These are the activations of a small neural network, seen along a few directions. Each row is one input.
Each table varies a few parts of the input and shows all the possible inputs, shuffled.
Descriptions start from the smaller parts, as in this example, which fits no table here: values(3) and (point or line(11) or (line(6) and ring(8))).
Shared parts are said once, and a part with two or three values counts as separate values.

Other details of the inputs vary at random and push rows far along two fixed directions, the same in every table; ignore that.

Rows:
r1: [-12 -24 -18  -4 -14  -6  13 -16 -17  18  -3]
r2: [-30   8   1 -20 -31 -11   2  -1  -1  29   6]
r3: [ -6 -17 -26  12  -6   5  17  -6 -11   2   6]
r4: [-17 -35 -25  -8  -5   7  15 -16 -21  11  -3]
r5: [ -6 -16 -26  14  -9   0  21  -3 -11   0   6]
r6: [ -3  33  39 -15 -22  -8 -29   2  13  10 -13]
r7: [-22   8   3  -4 -41   5  -5  -8  -8  29  10]
r8: [-20 -13 -27   2 -22   7  17  -3 -12   8   7]
r9: [-10 -19 -22   1   3 -12  22  -3  -9   7   5]
r10: [ 36   8  18  18  35 -12  -6  11  12 -37 -20]
r11: [-21   0   1 -15 -33 -10   1  -9  -6  23  -5]
r12: [ 18   9  15   9  10 -16  -2   4   7 -15 -15]
r13: [ -1 -29 -35  16   5  11  23  -4 -16  -6   7]
r14: [ 29  10  16  11  46  -5  -9  15  15 -33  -7]
r15: [28  1  4  0 38 13 -7 -5 15 -8 17]
r16: [  1 -26 -19  -1  34  12  10   3  -7 -16   1]
r17: [ 30   9  16  10  45  -2 -10  17  14 -32  -6]
r18: [-31  13   2 -14 -50   9  -8  -4  -5  33  10]
r19: [  3  14  14  -2   4 -15  -5   8   9  -1   0]
r20: [-11 -17 -27   6  -5  13  15  -3 -11  -1   5]
r21: [  0 -35 -29   7  12  -5  23 -14 -16  -3  -7]
r22: [  3  10  -1  11  -3   5   3  12   5 -14  -2]
r23: [  3 -24 -22   0  32   8  12   5  -5 -16   1]
r24: [  5   7  15  -6   0   0 -13   2   4  -4 -12]
r25: [ 14  34  41 -15 -16   2 -32 -14  19  23   7]
r26: [  6  11  10  -3  18  -5  -6  14  11 -15  -3]
r27: [-24   4   3 -15 -38 -12   1  -9  -5  26  -5]
r28: [ 18 -13 -21  11  15  24   9 -13   0  -1  22]
r29: [ 22  -6  10   9  27  -1  -5   0   0 -21 -14]
r30: [-1  3  4 -7 15  1 -5  7  6 -7 -1]
r31: [ -3  37  35  -5 -21  12 -30  11  12   3   0]
r32: [  0  45  34   4 -33 -10 -19  11  16   8   0]
r33: [  2  10  18  -5   9  -3 -13   5   5   2   2]
Description of these inputs: values(3) and (point or (values(2) and line(5))).
The inputs of r4 and r16 match in every part but the values(3) part. If r11 is changed in the same way as r4 into r16, which row does it become?
Answer: r26
Change only the values(3) part in r15. List by row number the other rows that result.
Answer: r25, r28
Change only the values(2) part in r23. List by row number the other rows that result.
Answer: r17
A walk changes only the line(5) part. It starts at r22 and steps to r8. List the rest of the walk in order.
Answer: r20, r18, r31

Rows:
r34: [-27 -35 -35  -6 -26   9  21 -26 -25  27   7]
r35: [  6  26  29  -7   1  -6 -20   7  15   6   5]
r36: [ -5  16  15  -7  -8   7 -15   8   5   2   0]
r37: [-28 -37 -36 -18 -17   3  22 -22 -21  33  12]
r38: [-17   4   7  -8 -14 -25   2   8  -4   3 -19]
r39: [  6  22  16   5 -10   3 -11   7  10  -3   3]
r40: [-29  19  20 -14 -55 -30  -6  -3  -4  30 -16]
r41: [ 31  -6   1  11  35   7  -1  -1   6 -25  -7]
r42: [ 10  31  25   3  -8  -4 -17   4  17   2   5]
r43: [ 12  17  20   2  -2  -5 -13  -1   9   5   5]
r44: [  8 -13 -17  10  25  10  11  11  -1 -22   5]
r45: [ 10 -11 -18   8  30   4  14   4   3 -17   6]
r46: [ 14 -15 -16  15  20  14   8   2  -5 -22  -4]
r47: [  8 -19 -13   5  30  11   4   1  -4 -20  -3]
What is each input in this table made of?
Answer: values(2) and (point or ring(6))
The inputs of r45 and r42 match in every part but the values(2) part. If r36 is changed in the same way as r45 into r42, which row does it become?
Answer: r46
Change only the values(2) part in r44. List by row number the other rows that result.
Answer: r39

Rows:
r48: [ -8  24  29 -16 -23 -12 -20  -3   8  19  -5]
r49: [-20  -6  -3 -16 -21  -8   3  -9  -7  25   2]
r50: [ -8 -24 -32  -3   2  17  16 -16  -9  18  26]
r51: [-10  19  16  -2 -31 -12  -9   2   2  12  -6]
r52: [-30 -27 -35  -2 -24   0  24  -9 -21  20   7]
r53: [  6  49  45  -1 -21  -9 -31  13  21  -3 -10]
r54: [ 35 -13 -14  17  42  28   4  -4   5 -23  14]
r55: [ 38  -5   8  18  58  -5   0  13   9 -47 -19]
r56: [ -4  39  34  -5 -28  -9 -23  13  13   7  -4]
r57: [ -6  -5   3  -7  -8 -13   1  -7  -4  11  -6]
r58: [-27 -18 -24  -1 -32  -7  21 -10 -19  22   2]
r59: [ 11 -39 -32   7  45   6  23   0 -10 -26  -4]
r60: [-20 -25 -32   1 -11   5  23  -3 -16   6   5]
r61: [ 37   8   9  16  46  27 -15  11  15 -36   8]
r62: [  7  21  28  -6   7  -8 -18   9  12  -5  -8]
What is each input in this table made of?
Answer: values(3) or (values(2) and line(6))
Change only the values(2) part in r51. List by row number the other rows that result.
Answer: r57

Rows:
r63: [-15 -13 -19  -4 -25   3  12 -16 -10  25  13]
r64: [ 48  32  50  11  53 -14 -30  23  28 -50 -29]
r65: [ 6 15 13  1 -5  3 -9  0  8  5  6]
r66: [  9 -46 -37   6  33   2  28 -13 -16 -11  -2]
r67: [-15   9   0  -5 -31   8  -4  -4  -2  20  10]
r68: [-24  13   6  -5 -34 -19   2  12  -3   6 -14]
r69: [-14   1  13 -24  -9 -13  -9  -8  -1  22  -3]
r70: [-17  -6 -15  -3 -22  10   6  -7  -9  18  11]
r71: [  5  20  16   0   2  11 -16   9  11  -7   4]
r72: [ 26  26  29   5  27   7 -22  13  21 -21   3]
r73: [ 29  25  24  17  17   8 -18  16  17 -31  -7]
r74: [-21  15   5   4 -37 -15   1  12  -4   8  -8]
r75: [ 17   0  10   3  20  -9  -3   1   3 -14 -12]
r76: [-12  23  17 -13 -30   2 -15  -5   6  28  13]
r77: [-16 -12 -19  -6 -21   6  10 -14  -9  26  17]
r78: [  1 -45 -49   8  32  17  31 -10 -16  -9  14]
r79: [-16   9   2  -4 -33   5  -2  -5  -3  21   7]
r80: [ 20 -45 -32   6  56   3  22  -6  -9 -25  -4]
r81: [  0 -39 -42  22  16  -8  37   0 -19 -24 -14]
r82: [ 10   5   3   7  15  13  -5   9   5 -16   3]
r83: [-19  13  25 -27 -22 -21 -15  -6   2  28  -7]
What is each input in this table made of?
Answer: values(3) or ring(6) or (values(2) and line(6))
A walk changes only the line(6) part. It starts at r63 and steps to r65. List the rest of the walk in order.
Answer: r77, r76, r72, r78
